A small network was shown many inputs. Here are its activations along a few directions, one row for each input.
Each table varies a few parts of the input and shows all the possible inputs, shuffled.
Descriptions start from the smaller parts, as in this example, which fits no table here: values(3) and (point or ring(11) or (line(4) and ring(8))).
Shared parts are said once, and a part with two or three values counts as separate values.

Other details of the inputs shift rows strongly along three fixed directions, in all tables alike. That doesn't count.

Table:
x1: [-27   6  -1  -3   7   2 -17  21  36  -7 -17  -5]
x2: [-12  -2  23  16   4 -20 -28 -19   2  10 -29  18]
x3: [ -3 -12  12  17  17 -23 -28  -8  -7  14 -35  16]
x4: [-26   2   0  -2   1   9 -15  25  36  -2  -9  -1]
x5: [  1 -14  55  -9 -45  -1   4  18   6  33 -18  12]
x6: [-24 -12 -12 -13  23 -10 -23  28  25  -9 -12  -4]
x7: [  8  11 -43  -3   9  28  18  17   1 -14  33 -22]
x8: [-25 -16 -15 -14  13  -4 -18  34  22  -5 -10   0]
x9: [ -8  24 -29  -5   3  47  28  -1  21 -21  36 -26]
x10: [  7  17 -44  -7  16  26  18  17   3 -21  29 -27]
x11: [-21  -2 -17  -2  21   3 -16  35  29  -2 -17 -11]
x12: [-26 -12 -15 -16  22  -6 -19  32  27  -8 -10  -3]
x13: [ 37   3  24   5 -30 -14  11 -34 -40  11   6  15]
x14: [ 36   6  15 -16 -44   7  27   6 -21   2  28  -6]
x15: [ 29   9  26 -15 -45  14  36  -5 -21  10  22  -7]
x16: [ 31   3  10 -13 -47  12  28   7 -23   4  26  -1]
x17: [-15 -13   4  22  34 -16 -36  -5  12  12 -35  17]
x18: [  7   2 -29   6  31 -15  -8 -38 -24 -15   8   3]
x19: [-30 -22  29  43  21 -30  26  -7  12   0 -30  37]
x20: [  6  -1 -27   7  25 -13  -8 -35 -27 -11  13   4]
x21: [  9 -21  44  -8 -41  -7  -4  26   7  28 -14  22]
x22: [ 14  12 -20  17  31  -7  -7 -32 -21 -11   3  -6]
x23: [ 10 -25  31  -5 -30 -14  -8  37  -7  33 -22  12]
x24: [ 34 -12  -6 -24 -28  -4  24  12 -32   3  29  -2]
x25: [  6   0 -30   8  31  -9  -8 -35 -21 -14  16   5]
x26: [  0   0 -51 -17  14  26  16  19   9 -23  42 -16]
x27: [-35  10   4  -4   5  16  -5  17  40  -4 -16 -14]
x28: [-33   6  10  -4  -2  17  -6  18  35  -1 -16 -10]
x29: [  0  22   7  35  27 -11 -12 -88 -29  -4 -10   8]
x30: [  1 -10  54 -10 -39  -9   2  13   4  28 -25   8]
x31: [ 10  21  19  31  25 -19 -12 -90 -33  -4 -13   8]
x32: [ 42  -5   1 -11 -35   4  28  15 -34  13  20  -4]
x33: [ -2  25 -29  -7   6  23  13   1  12 -26  27 -20]
Each input here is: point or (line(4) and line(8)).
Question: Which other rows does x24 become when the line(8) part takes its other values? List them by row number.
Answer: x6, x8, x12, x18, x20, x25, x26

Table:
x34: [ 62  -4  33 -40 -73  -1  -2 -16 -56  28  26   3]
x35: [-14  -5  41 -20 -41  17  19  54  32  22 -19 -10]
x36: [-30  -4  44   5  -1  -9  -7  10  26  13 -39   3]
x37: [-57 -27 -12 -33  10  -3 -11 106  68  -4 -28 -14]
x38: [ 37  38 -55 -64 -59  69  35  64  10 -26  83 -63]
x39: [-91  12  -5  19  50  17 -49  47 107 -16 -59  -9]
x40: [ 11 -25  93   7 -63 -40   1  10  -8  40 -44  41]
x41: [ -9   8 -58 -12  18  29   8  57  33 -24  25 -24]
x42: [-34 -38  93  14 -19 -38 -48   7  32  54 -82  48]
x43: [ 24 -48  63  -4 -44 -60 -13  33 -26  41 -40  47]
x44: [ -8   3 -42  41  86 -25 -42 -88 -24 -20 -13  21]
x45: [-56  19 -41 -15  12  46  27  37  66 -40  31 -29]
x46: [ 17 -16  35 -45 -91  36  61  76  16  20  42  -8]
x47: [ 62 -11  -8  19   0 -19   9 -74 -87  13  27  24]
x48: [-16   1  31 -12 -27   2  25  22  16   3  -9  -6]
x49: [ 28  -3 -11  21  36 -28  -9 -60 -50   2  -7  11]
x50: [ -2  52 -59  10  71   5 -44 -96 -20 -41  12 -36]
x51: [ 76  34   1  16 -31  19  63 -91 -90   1  55 -12]
x52: [ 59  12 -42   0   8   1  46 -48 -73 -22  59 -13]
x53: [-26 -11  70  38   1 -33 -51 -15  20  37 -79  35]
x54: [  8   4 -27  28  56 -21 -23 -58 -35  -4 -11   2]
x55: [ -3  13 -70  22  68  -8  -1 -67 -27 -46  31   2]
x56: [ 37 -20  15   2 -27 -17  -2  18 -32  28  -3  16]
x57: [-37 -41  25  20  47 -54 -65 -10  15  18 -62  44]
x58: [  2  15  -3  20   6  17   7 -50 -11   0  14   1]
x59: [ 38  10   7 -43 -99  58  88  84   8  -3  71 -31]
x60: [ -77   30 -118    7  104   40  -24   48   90  -74   18  -44]
Question: What do these inputs look like to the network?
Answer: values(3) and (point or (values(2) and line(4)))
Question: The inputs of x55 and x37 match in every part but the values(3) part. If x34 is changed in the same way as x55 into x37, which row does it become?
Answer: x50
Question: List by row number the other rows that have the values(3) part in common with x59.
Answer: x38, x39, x40, x41, x43, x53, x56, x60
Question: Which other rows does x48 become when the values(2) part takes its other values? List them by row number.
Answer: x37
Question: Which other rows does x51 become when the values(3) part takes its other values? List them by row number.
Answer: x53, x58
